Each row below holds a small network's activations on one input, seen along a few directions.
Each table varies a few parts of the input and shows all the possible inputs, shuffled.
A made-up example of a description, with smaller parts first: one of 5 places around a ring, together with either a single point or one of 9 places around a ring or (one of 3 separate values, together with one of 6 places along a line).
Shared parts are said once, and a part with two or three values counts as separate values.

Other details of the inputs shift rows strongly along two fixed directions, in all tables alike. That doesn't count.

Table:
R1: [  0 -21  24  -7  14 -17  -4  -6  -5  15  20  -3  -9 -19]
R2: [ -2  -7  15 -21   2 -20   2  -5 -19  26  18  -8 -17 -18]
R3: [  4 -12 -22  -2 -14 -10   5  14  -5  -4 -25  -2   2  17]
R4: [-2 -8 11  6  1  0 -7 -2  3 -8  0 -4 -6  1]
R5: [  6 -12 -21   3 -13 -12   3   9   1 -11 -16  -5  -1  24]
R6: [  6  -4 -26  11 -11  -5   1   8  12 -22 -28  -1   6  30]
R7: [  2  -1  -3  -5 -12   1   1   3  -7   2   6  -7 -11   5]
R8: [ 0 -4  6  1  6 -7  0 -5  1  5 -4  7  6 -4]
R9: [  2 -18 -16   8  -8  -9   1  10   2 -16 -14  -6   7  20]
R10: [ -3  27   3   0  -6  38   4   1  -8   6   9  13   4 -10]
R11: [ -1   1   7 -10   6 -14   2  -6  -9  14   5  -4  -9  -9]
R12: [ -5  41 -12   7   0  35   7  -4  10  -6  -2  16  21  -4]
R13: [ -6  30   5   3   3  22   0  -7  11  -5  16  -2   6 -11]
R14: [  3 -13 -19   5  -5 -18   2   7   9 -12 -11  -8  15  16]
R15: [  3 -20  -7  11   0  -9  -3   6   4  -9 -30  10   8  16]
R16: [ 1 -7 -4 -4  4 -2  4  2  0  3 11  0  8 -6]
R17: [ -4  22   2   2   1  38   2   1  -1  -3  17   9   3 -12]
R18: [  3 -12 -11   7  -2 -13  -4   5   6 -10 -33   1  -1  16]
R19: [ -1 -16  22  -9  11 -18  -1  -9 -15  23  14   1  -9 -17]
R20: [  2  -6 -24  -3  -5 -21   7   8   2  -4 -22  -2  10  15]
R21: [  0   0   2   0   2  -1  -1  -1  -7   5  -9  -1 -11   0]
R22: [  0 -24  23  -8  10  -6  -2  -1 -19  17  23  -3 -17 -16]
R23: [-1 -2  6  2  3 -9 -3 -3  8 -3  6 -7  3 -2]
R24: [ -4  24   4   2   8  26   1  -6  11  -2  15   7   9 -15]
R25: [-4 35  3 11  3 42 -1 -4  6 -7 -6 18  9 -4]
R26: [ -2  43 -11   8  -8  40   3  -3  11 -14   1   4   1   6]
R27: [  5  -7 -23  -1  -9 -21   4   6   7  -8 -12  -7   8  21]
R28: [  2  -2   9   4  -1  -3  -7  -5   4  -4  -4  -4 -14   5]
R29: [  6 -19 -23  -2  -7 -13   6  13   7  -8  -9   0  20  11]
R30: [ -1  -3  -4  -7  -7  -6   1   3  -1   2  13 -10   6  -3]
R31: [ -1  -4  12  -2   5  -5  -5  -5  -9   9  -5  -2 -17  -5]
R32: [  1  -8  22 -11   7 -23  -4 -11  -9  18  22 -12 -20 -11]
R33: [ -4  30   0  -5  -3  28   7  -4  -1   7  12  11  12 -13]
R34: [ -1   3 -14   6 -10  11   2   7   2 -15  -3  -3   7  11]
R35: [  3 -24  -8  10   2  -8  -4  10  11 -16 -21   6   8  14]
R36: [  0  -7   3   2   2   4   2   1 -13   7  -3   8  -1   0]
R37: [ -3 -20  29  -4   7 -10  -8  -7 -13  11  20 -11 -22 -13]
R38: [ -5  21  10   6   7  35  -3  -3   7  -6  11  10   1 -12]
R39: [  0 -19  19 -10  12 -15   0  -5 -11  19  26  -5  -9 -20]
R40: [ -1 -20  19 -12  -4  -8  -3   1 -21  15  26 -13 -18 -13]
R41: [ -1  -8  20 -13  10 -23  -2  -9 -14  21  11  -7 -18 -16]
R42: [  3 -19 -11   8   3 -17  -2   7  18 -13 -18   4  16  10]
R43: [  3  -6 -15   2   0 -23   1   4   9  -8 -28   0   8  13]
R44: [ -2  -3   8   3   4 -10  -6  -4  11  -4   4  -6   2  -3]
R45: [-6 26  7  6  0 32 -2 -5  3 -8 13  0 -2 -8]
R46: [ 0 -8  6  4  3  3 -1  0 -9  6 -5  8 -2 -1]
R47: [ -2 -12  18 -14   4 -11   0  -4 -26  25  14  -8 -27 -14]
R48: [-1 -2 -3 -3 -2 -7  1  1  0  1 12 -9  5 -1]
R49: [  6  -7 -14   5  -4 -23  -1   3  15 -12 -18  -5   7  20]
R50: [ -3  30  -8   3  -6  48   4   6   5 -10  11  11  11  -7]
R51: [  4 -11 -20   4  -5 -11   3   9  -3  -6 -28  -1   1  18]
R52: [ -5  37  -4  11   2  50   2   1  13 -16   4  14  12  -5]
R53: [ -5  31   0  -2   2  27   7  -6  -1   6  11  12  11 -12]
R54: [  6 -13 -12   8  -7 -13  -3   4   8 -15 -22  -4  -2  23]
R55: [  2   5  -2  -4  -1 -11   1  -3   2   3   6  -7  -3   4]
R56: [ -5  36   9   1   7  17  -3 -10  11   0  -1   6   0 -13]
R57: [ -1 -19  20  -8   5  -7   0  -2 -28  25  16   2 -16 -13]
R58: [-1 -4  9  2  7 -8 -3 -6  4  4 -6  8  5 -5]
R59: [  2   3   7   1   2 -13  -6  -6  11  -1   0  -5  -5   2]
R60: [  6  -8 -23  -4 -14 -20   4   9   7  -7 -11  -7  10  20]
Each input here is: one of 2 separate values, together with one of 5 places around a ring, together with one of 6 places along a line.
Q: Changing only the choice among 2 separate values turns R58 into R15. The same change can be made to R8. Which row results?
A: R25
Q: Changing only the choice among 2 separate values turns R41 into R21. The same change can be made to R2. Which row results?
A: R3
Q: Change only the place on the ring of 5 in R20. List by row number the other rows that result.
A: R16, R27, R48, R53
Q: Change only the place on the line of 6 in R38. List by row number the other rows that result.
A: R17, R22, R35, R50, R52
Q: Change only the choice among 2 separate values in R54. List by row number the other rows that result.
A: R49
Q: Start at R28 and move only the place on the line of 6, one step at a time. The first step leads to R54. Which rows follow, in order?
A: R6, R26, R5, R7

Table:
R61: [ -5  23   0  -3  -7  49   7   5 -18   7  18  10  -2 -13]
R62: [ -6  45  12   0   3  21  -4 -15  12  -1  14  -3  -6 -12]
R63: [ -7  29  18   7   9  38  -5  -9   2   1   2  15  -6 -16]
R64: [  7 -12 -31   3 -17 -10   6  14  -3 -12 -28  -2   4  30]
R65: [ -6  18  24  -4   7  33  -1  -8 -17  17  19   9 -15 -25]
R66: [ -3  37  -6  14  -1  16  -6  -8  31 -24 -10  -3   8   9]
R67: [  6 -11 -24   7 -10 -15   1   9   5 -14 -36  -1   2  29]
R68: [  2 -25  28  -4   9 -29 -10 -10 -13  14   4 -11 -33  -4]
R69: [ -2  20 -18   8  -8  39   6   9   0 -11 -14  15  13   6]
R70: [  1 -13  -2   2   4  -4   2   3  -1   2  -3   8  12  -2]
R71: [ -2  -6  31 -21   5 -23  -4 -14 -22  31  36 -17 -30 -23]
R72: [ -6  38   8  -3   8  21   1 -11  14   2  20   3   7 -19]
R73: [  3 -41  11   3  12 -34  -5   0  -1   5  -9   3   3   0]
R74: [  0 -14  23 -22  -5  -3   2  -2 -41  34  37 -13 -36 -18]
R75: [ -5  24   3  -2   1  39   6   0  -6   6  23  12  11 -18]
R76: [ -3   4  12   2  11   9  -1  -5   2   5   6  11   7 -14]
R77: [ -2  19 -21   7 -11  41   8  12  -4 -10 -10  14  13   6]
R78: [  5 -26 -13 -15 -15 -30   6  10 -18  10   9 -18  -6  10]
R79: [  5  -7 -33  -1 -17 -20   7  12   6 -13 -20  -9  13  26]
R80: [  5 -12 -33   0  -9 -20   8  13  12 -13 -15  -3  25  19]
R81: [  2 -37  10 -14   1 -15   5   7 -28  23  25  -2  -4 -13]
R82: [ -3  23 -10  13  -1  34   1   3   8 -14 -21  17  11   5]
R83: [  1   3 -24   8  -5  15   8  11   9 -13 -14  14  28  10]
R84: [ -1 -12  33 -17   5 -12  -4 -11 -31  32  27 -11 -39 -20]
R85: [  2  -5 -18 -10  -9  -5  10  10  -4   2  14  -6  13   1]
R86: [  5 -14 -13  16  -3 -17  -7   4  17 -24 -37  -3  -2  30]
R87: [  6 -57   4   8   7 -42  -8   7  -4  -4 -33   0  -7  17]
R88: [  1  -3   4   3   9 -18  -5  -5  20  -7  -1  -4   7  -1]
R89: [  2   3 -18  -1  -2  -9   5   4  13  -8  -5  -1  18   6]
R90: [  0  13  -3  -7 -11  18   5   2 -17   8  11  -3 -13  -1]
R91: [  0   2  -5  22   4  16  -7   3  19 -26 -32  12   9  15]
R92: [ -5  34  -3  -9  -3  29   8  -2   1   4  30   0   9 -17]
R93: [  5 -33   5 -11   0 -52  -3  -2  -8  12  -3 -18 -14   6]
R94: [  1  -8   0  14   9  -2  -5   0  19 -14 -17  11  17   5]
R95: [ -3  21  13   1   5  -1  -7 -13  12  -2   8  -9  -9  -6]
R96: [  5 -29   6  -1   1 -34  -6  -1  -9   5 -15  -9 -20  11]
R97: [  6  -8 -36  -2 -20 -17   8  15   3 -13 -17 -10  14  26]
R98: [  0 -19  24 -10  15 -34  -6 -11  -1  17  19 -10 -11 -17]
R99: [ -3   1  20  12  16   9  -9  -9  16  -7   2   9   6 -10]
R100: [ -6  36  19   6  14  21  -8 -16  26  -7  19   1   4 -18]
Q: Changing only one part turns R69 into R82. The same change can be made to R80. Which row results?
A: R72
Q: Changing only one part turns R95 into R78. The same change can be made to R87. Which row results?
A: R61
Q: What is each input in this table made of?
A: one of 5 places around a ring, together with one of 8 places along a line
Q: Start at R84 and move only the place on the ring of 5, one step at a time. The first step leads to R65. Which rows follow, in order?
A: R70, R89, R71
Q: Change only the place on the line of 8 in R74. List by row number the other rows that result.
A: R64, R67, R68, R84, R86, R90, R96
Q: Start at R97 and move only the place on the ring of 5, one step at a time. The first step leads to R92. Which rows follow, in order?
A: R75, R77, R90
